Each row below holds a small network's activations on one input, seen along a few directions.
In each table, some parts of the input vary, and every possible input appears once, in random order.
Descriptions start from the smaller parts, as in this example, which fits no table here: one of 6 places along a line, together with either a single point or one of 9 places around a ring or (one of 3 separate values, together with one of 5 places around a ring).
Shared parts are said once, and a part with two or three values counts as separate values.

Other details of the inputs shift rows strongly along two fixed directions, in all tables alike. That doesn't count.

Rows:
row 1: [ 25.6  -1.2  -4.5 -35.2 -11.1  24.0  -4.2  -3.7 -36.2  13.8  -0.1]
row 2: [  2.5   1.1   3.5 -12.4  -7.8  -7.2   3.1   5.0 -38.9  -0.2  -2.7]
row 3: [ 35.2  -7.5  -9.3 -45.8 -22.6 -29.0 -49.5 -16.6 -21.3  21.8  -9.0]
row 4: [ 17.3   5.9  20.8 -26.4 -24.0   3.8   0.6  21.1 -48.5 -12.2   5.3]
row 5: [  5.1 -29.9 -37.5  -2.4  36.9 -40.3 -29.9 -30.3  59.7  25.4   1.9]
row 6: [ 37.2  14.1  -5.5 -37.6 -22.9  33.6 -17.2 -10.6 -40.4   3.4  -3.7]
row 7: [ -7.6  15.0  18.0  30.9  11.0  53.0  38.3  34.6 -15.2 -36.0  18.5]
row 8: [  9.1   3.8  37.9  35.6   4.9  58.4  42.0  26.5 -27.8 -27.1  16.6]
row 9: [-36.4 -19.8  19.5  57.3  21.1   7.3  36.4   2.8  29.8 -16.3  -8.1]
row 10: [ 25.5  12.4  16.8  -5.5 -12.0  40.6   7.6  31.2 -10.7 -26.4  25.5]
row 11: [-11.6   1.6  19.7  23.6  16.4  43.9  42.6  37.6 -15.0 -30.8  24.6]
row 12: [ 30.3  -9.7 -26.9 -22.6 -51.2  10.1 -57.7 -23.9   7.5  33.8   0.9]
row 13: [  0.4 -10.6 -27.0 -13.9  25.6 -70.3 -34.0 -34.5  32.4  13.0 -25.5]
row 14: [ 44.9   4.4  -5.1 -23.7 -30.1  37.8 -31.5   2.7 -15.7   0.5  20.2]
row 15: [-10.2 -15.1 -24.2  21.8  38.8  -1.5  -3.5  -8.7  25.6  13.8   1.1]
row 16: [ 15.3  17.4   3.1 -12.3 -19.9   1.9  -8.9  -1.2 -40.8  -9.7  -7.1]
row 17: [-20.7  15.3  37.9   6.5 -22.3  24.3  25.7  33.4 -36.7 -16.7  16.5]
row 18: [-17.7   7.5  25.9   5.1  33.6   8.7  59.2  27.0   0.8 -40.4   5.0]
row 19: [ 25.3   6.9  22.2  -0.9  -2.6  37.7  28.7   2.2 -39.7  -2.6  -7.1]
row 20: [ 12.8   7.3  17.0 -24.4  -6.4  33.5  26.3  18.6 -38.2 -16.9   8.3]
row 21: [-22.2  -9.6 -24.6  36.5  49.5 -15.7  11.8 -16.4  53.0 -10.6   1.8]
row 22: [-26.5   4.1   8.3  12.8  15.6 -42.6  11.1   3.8  39.8   3.3  -3.2]
row 23: [ 26.2  25.3  14.5 -19.0 -34.2  16.7  -6.9   7.8 -53.8 -19.3  -3.4]
row 24: [ 17.0  15.3   3.5 -23.5 -52.0  11.6 -39.0 -10.6 -31.2  23.6   1.8]
row 25: [ 20.2  -4.6 -26.6 -26.3   8.6   2.1 -19.3 -23.5 -14.4  31.4 -14.2]
row 26: [ 21.2   8.2 -11.7 -28.9 -47.8 -11.2 -55.6 -31.5  -8.5  36.0  -2.5]
row 27: [ 19.6  14.9   5.7 -20.4 -19.0  -9.0 -15.6  -2.0 -27.0 -13.8  -8.0]
row 28: [-31.7  -6.2   4.0  11.8  20.0 -46.0   6.1  -0.8  34.3  12.2  -2.4]
row 29: [-39.4  22.2  27.2  31.5  18.2 -26.0  44.8  25.7  32.3 -28.8   1.1]
row 30: [-25.5 -15.5 -20.2  23.6   4.5  -4.5 -10.6  -8.3  34.0  13.0  -7.2]
row 31: [ 18.1  21.5  10.3 -13.0  -6.9  44.2  22.7  14.4 -44.0 -13.6  -0.8]
row 32: [-14.7  11.7  25.4   3.9  34.0   5.9  54.3  22.8   8.2 -45.1   2.4]
row 33: [-35.2  24.4  24.1  29.3   7.8 -17.8  37.9  15.9  27.9 -28.6   1.4]
row 34: [-16.0  -5.7 -13.5  20.8  10.0 -23.8   6.1   6.1  57.7   1.5  -1.9]
row 35: [-20.6 -30.2 -22.9   9.3   8.9 -25.3 -14.3  -8.0  42.8  24.3  -3.2]
row 36: [ -7.1  22.5  26.3  -0.1 -36.7  26.7   0.1  16.0 -40.8  -2.0   7.6]
row 37: [ 41.2   3.2 -23.9 -45.7 -17.8   8.9 -41.4 -35.6 -18.0  18.8 -11.1]
row 38: [ 16.8  19.5   7.8 -14.2 -26.8  15.6  -3.9   7.0 -60.0  -4.5  -4.9]
row 39: [-25.5 -36.0 -47.0  12.8  20.6 -36.4 -44.0 -33.2  53.6  47.3 -20.4]
row 40: [ 36.4  -5.9 -27.1 -18.1 -15.1  15.1 -42.2 -26.1   5.0  16.9   9.8]
row 41: [ 42.5  13.0  -0.4 -47.2 -26.6  29.0 -23.8  -7.5 -33.8  -4.4  -0.2]
row 42: [-39.4  12.0   6.7  36.4  41.8 -25.2  50.3  14.1  -3.9 -25.9 -11.9]
row 43: [  8.9  -4.6   3.0  -1.5 -24.9   8.3  -4.0  22.3  14.4   4.4   9.9]
row 44: [ -8.4 -23.1 -16.8   9.0  33.0  -8.7   0.1  -6.7  28.5   6.8  11.2]
row 45: [-18.9  -2.4  19.3  27.2  33.9  16.0  48.5  34.5  17.6 -36.0  24.0]
row 46: [-43.7  -1.0  -3.3  25.6  23.0 -31.8   3.7 -10.2  20.2  13.2 -10.0]
row 47: [-36.8  -8.0  11.1  36.7  20.1  -8.0  43.5  34.2  41.9 -21.0   7.6]
row 48: [ -4.9  -1.0  16.9  26.8  16.2 -15.2  26.6 -10.1 -18.9  -3.8 -16.0]
row 49: [-16.2 -23.0 -43.6  16.7  16.9 -50.4 -24.2 -33.8  81.3  24.2 -11.5]
row 50: [  0.5   5.3  41.0  12.8 -31.9  24.6   3.8   0.6 -38.2   2.2   3.6]
row 51: [ -2.1  11.7  10.6  -7.8  27.9  -1.7  25.4   6.6  12.9 -30.9  -5.5]
row 52: [-23.7 -42.6 -43.7   6.8  16.4 -40.3 -38.6 -31.5  53.4  44.1 -13.1]
row 53: [ -0.7  -9.5  -4.7 -20.4 -21.3 -22.5 -34.0 -14.2  -4.2  35.7   1.6]
row 54: [-17.7 -11.0  -8.3   2.2  26.2 -44.7  10.2 -10.8   4.2  -0.8 -10.7]
row 55: [ 26.1 -13.8 -29.6 -23.5 -47.4  12.1 -63.4 -24.1   2.8  39.9  -2.5]
Each input here is: one of 5 places around a ring, together with either a single point or one of 10 places around a ring.
Changing only the place on the ring of 5 turns row 48 into row 9. The same change can be made to row 23. Which row results? -> row 12
Start at row 10 and move only the place on the ring of 10, one step at a time. The first step leads to row 5. Which rows follow, in order? -> row 45, row 44, row 11, row 15, row 7, row 21, row 40, row 14
Which other rows agree with row 18 in the place on the ring of 5? List them by row number. -> row 1, row 6, row 19, row 20, row 25, row 31, row 32, row 37, row 41, row 51
Which other rows agree with row 53 in the place on the ring of 5? List them by row number. -> row 17, row 22, row 24, row 26, row 28, row 29, row 33, row 36, row 46, row 50

Rows:
row 56: [ -7.3  24.0  23.2  14.6 -46.2  40.9  10.0  50.6   1.8 -27.9  24.6]
row 57: [-62.0  39.4  41.1  49.2  51.1 -52.5  87.6  25.9  33.6 -74.3 -11.1]
row 58: [ 15.0   6.2  11.4 -39.6 -20.5   2.5  -3.8   8.5 -52.8   4.6  -6.8]
row 59: [ 10.5  16.2   0.6 -30.3 -33.9 -13.4 -23.7 -18.0 -38.5  14.0 -19.8]
row 60: [  4.1 -19.0 -32.7 -37.9  34.9 -94.4 -43.9 -50.2  40.8  34.3 -22.3]
row 61: [  9.4   8.3  19.1  12.3   0.7  66.9  25.0  17.4 -32.2 -18.4  14.1]
row 62: [ 37.5 -18.0 -10.0 -10.3 -18.0  44.7 -27.4  -5.8   4.2  11.2  11.9]
row 63: [ 12.0 -16.5  -0.3 -12.9 -24.2  19.4 -25.6  -3.5 -26.2  36.9   8.9]
row 64: [-44.7 -14.2  -5.0  56.6  23.4 -31.2  16.5  -6.7  72.5   1.1  -6.0]
row 65: [-48.8   6.8  11.3  65.9  84.7  -2.6  88.2  13.7  18.5 -55.1  -8.8]
row 66: [ 17.8 -11.1 -10.4 -25.7 -37.1  18.9 -38.3  23.6  11.1  19.0  24.6]
row 67: [ 26.0  -5.9 -24.4 -16.5 -12.5  34.2 -24.4   4.4  27.0  -1.8  21.4]
row 68: [-26.1 -39.0 -40.8   8.5  48.5 -71.9 -24.1 -49.8  36.0  44.2 -25.4]
row 69: [  3.4  -4.6  32.7  13.5 -26.6  46.9  22.0  47.2 -13.4 -13.3  25.5]
row 70: [  7.0  -0.5  -0.3  -0.2 -40.9  16.3 -34.3 -15.9 -21.7  35.4   0.5]
row 71: [  8.5 -15.6 -52.7 -21.6  49.7 -56.3 -23.9 -59.9  28.5  29.5 -33.1]
row 72: [-10.8  20.6  30.4  18.8 -26.5  25.1  22.9  18.3 -52.7 -18.8  -0.7]
row 73: [ 48.7  23.1   6.9 -44.3  -6.7   6.6  -2.9   0.2 -36.3 -20.6   2.6]
What is each input in this table made of? -> one of 3 separate values, together with one of 6 places along a line
Changing only the choice among 3 separate values turns row 66 into row 67. The same change can be made to row 63. Which row results? -> row 61
Start at row 57 and move only the place on the line of 6, one step at a time. The first step leads to row 59. Which rows follow, in order? -> row 72, row 70, row 64, row 56
Which other rows does row 73 become when the choice among 3 separate values takes its other values? List them by row number. -> row 57, row 60
Which other rows does row 62 become when the choice among 3 separate values takes its other values? List them by row number. -> row 64, row 69

Rows:
row 74: [ 27.5  -9.9 -16.3 -23.9  14.3   4.5 -16.4 -22.7  21.2  16.8 -11.1]
row 75: [ 15.9  11.3  11.3 -10.5 -16.2  57.8  27.6  26.3 -43.1 -37.7  23.6]
row 76: [-32.8 -20.7 -32.2  13.1  32.0 -48.3 -13.2 -21.7  64.7  11.3 -14.1]
row 77: [-36.2  10.8  17.3  38.5  26.0  14.7  52.5  43.3  11.9 -40.6  14.6]
row 78: [ 49.5  13.6   5.1 -50.1 -56.4  27.3 -42.8 -12.5 -78.4  15.5  -7.5]
row 79: [ 14.4   9.2  38.4  -0.5 -39.8  49.4  17.5  38.0 -35.3 -24.9  24.9]
row 80: [-41.5  26.2  41.8  32.5  45.3 -12.6  86.9  42.6  -1.3 -61.0   3.2]
row 81: [-10.6   6.8   1.4  -8.5  16.7 -24.9  -1.6 -23.4  -5.5   3.6 -11.1]
row 82: [-31.1 -18.5 -38.5  19.8  41.5 -40.6  -7.7 -23.2  56.8  24.8  -9.9]
row 83: [ 13.7 -13.4 -31.8 -41.5   9.4 -52.3 -59.9 -58.9   7.5  51.1 -19.4]
row 84: [  2.5 -22.4 -14.3 -11.9 -11.9 -12.2 -26.0 -12.8  14.5  26.8   1.4]
row 85: [ 29.3   3.3 -15.2 -20.5 -32.6  24.0 -38.5  -4.8 -18.6  31.3   8.2]
row 86: [ 19.6  -0.4 -11.7 -30.1 -41.9  19.3 -39.0  -3.0 -12.7  22.8  -2.0]
row 87: [-11.2  -0.1 -10.1  24.8  20.3  -9.9   4.1  -2.6  29.8  -0.6   7.7]
row 88: [-19.7 -19.2  -4.9  20.7  22.5  -6.1   6.8   3.8  23.6   0.3  -1.4]
row 89: [ 51.2   1.8  -2.5 -36.8 -57.4  42.5 -55.7   7.2 -45.5  20.9  20.6]
row 90: [  4.3  12.0  33.6  -3.6 -40.0  53.3  27.0  42.2 -38.6 -16.2  18.8]
row 91: [ -0.8  35.2  45.6  -0.3 -17.1  38.9  41.9  29.7 -63.5 -43.7   3.6]
row 92: [-20.8 -22.7 -23.0  26.4  32.8 -48.7  -5.6 -33.6  65.5  21.3  -5.9]
row 93: [ 50.7  -9.7   5.7 -33.6 -55.5  46.4 -54.2   4.2 -46.2  21.8  14.1]
row 94: [-30.6 -11.5 -29.5  24.4  57.2 -75.2  11.0 -39.8  43.5   2.5 -35.0]
row 95: [ 50.1  10.5   3.4 -37.2 -68.8  40.8 -52.7   0.0 -37.4  18.1  12.2]
row 96: [-17.7  -7.5  -1.6  21.8  10.4  -9.8  17.8  -4.8  30.1   7.4   0.0]
row 97: [ 27.5 -16.3 -41.3 -34.5  -0.4 -53.3 -56.0 -52.3  -0.3  45.0 -29.3]
row 98: [-27.9 -28.8 -28.7  21.4  38.8 -33.8  -8.0 -24.6  52.0  24.9 -14.5]
row 99: [  3.7  15.3  26.0   4.1 -27.1  35.8  12.4  33.0 -15.7 -32.8  15.9]
row 100: [ 11.5  13.7  33.5   9.2 -29.8  62.0  22.2  37.3 -40.5 -18.3  15.9]
row 101: [-35.8  24.4  33.5  39.3  41.2 -11.4  89.1  41.5  -5.1 -64.1  -4.4]
row 102: [ -9.9 -11.1  -0.7  28.8  21.3  -5.1   5.1  -4.7  27.4  -0.4   2.3]
row 103: [ 19.0 -14.9 -41.4 -23.2 -19.9 -23.0 -63.5 -44.1  28.9  51.6 -14.7]
row 104: [-18.1   4.1   2.5   9.1  38.2 -41.5  32.5   2.2  13.0 -16.6 -11.5]
row 105: [-45.7  28.7  44.5  33.0  47.0  -7.9  86.3  38.3  -2.7 -60.6   4.9]
What is each input in this table made of? -> either one of 2 separate values or one of 10 places around a ring or (one of 4 separate values, together with one of 5 places around a ring)
Which of the alternatives is row 89? -> one of 4 separate values, together with one of 5 places around a ring
Which other rows does row 103 become when the choice among 4 separate values takes its other values? List them by row number. -> row 85, row 96, row 100
Start at row 104 and move only the place on the ring of 10, one step at a time. The first step leads to row 101. Which rows follow, in order? -> row 97, row 94, row 78, row 91, row 81, row 83, row 105, row 80
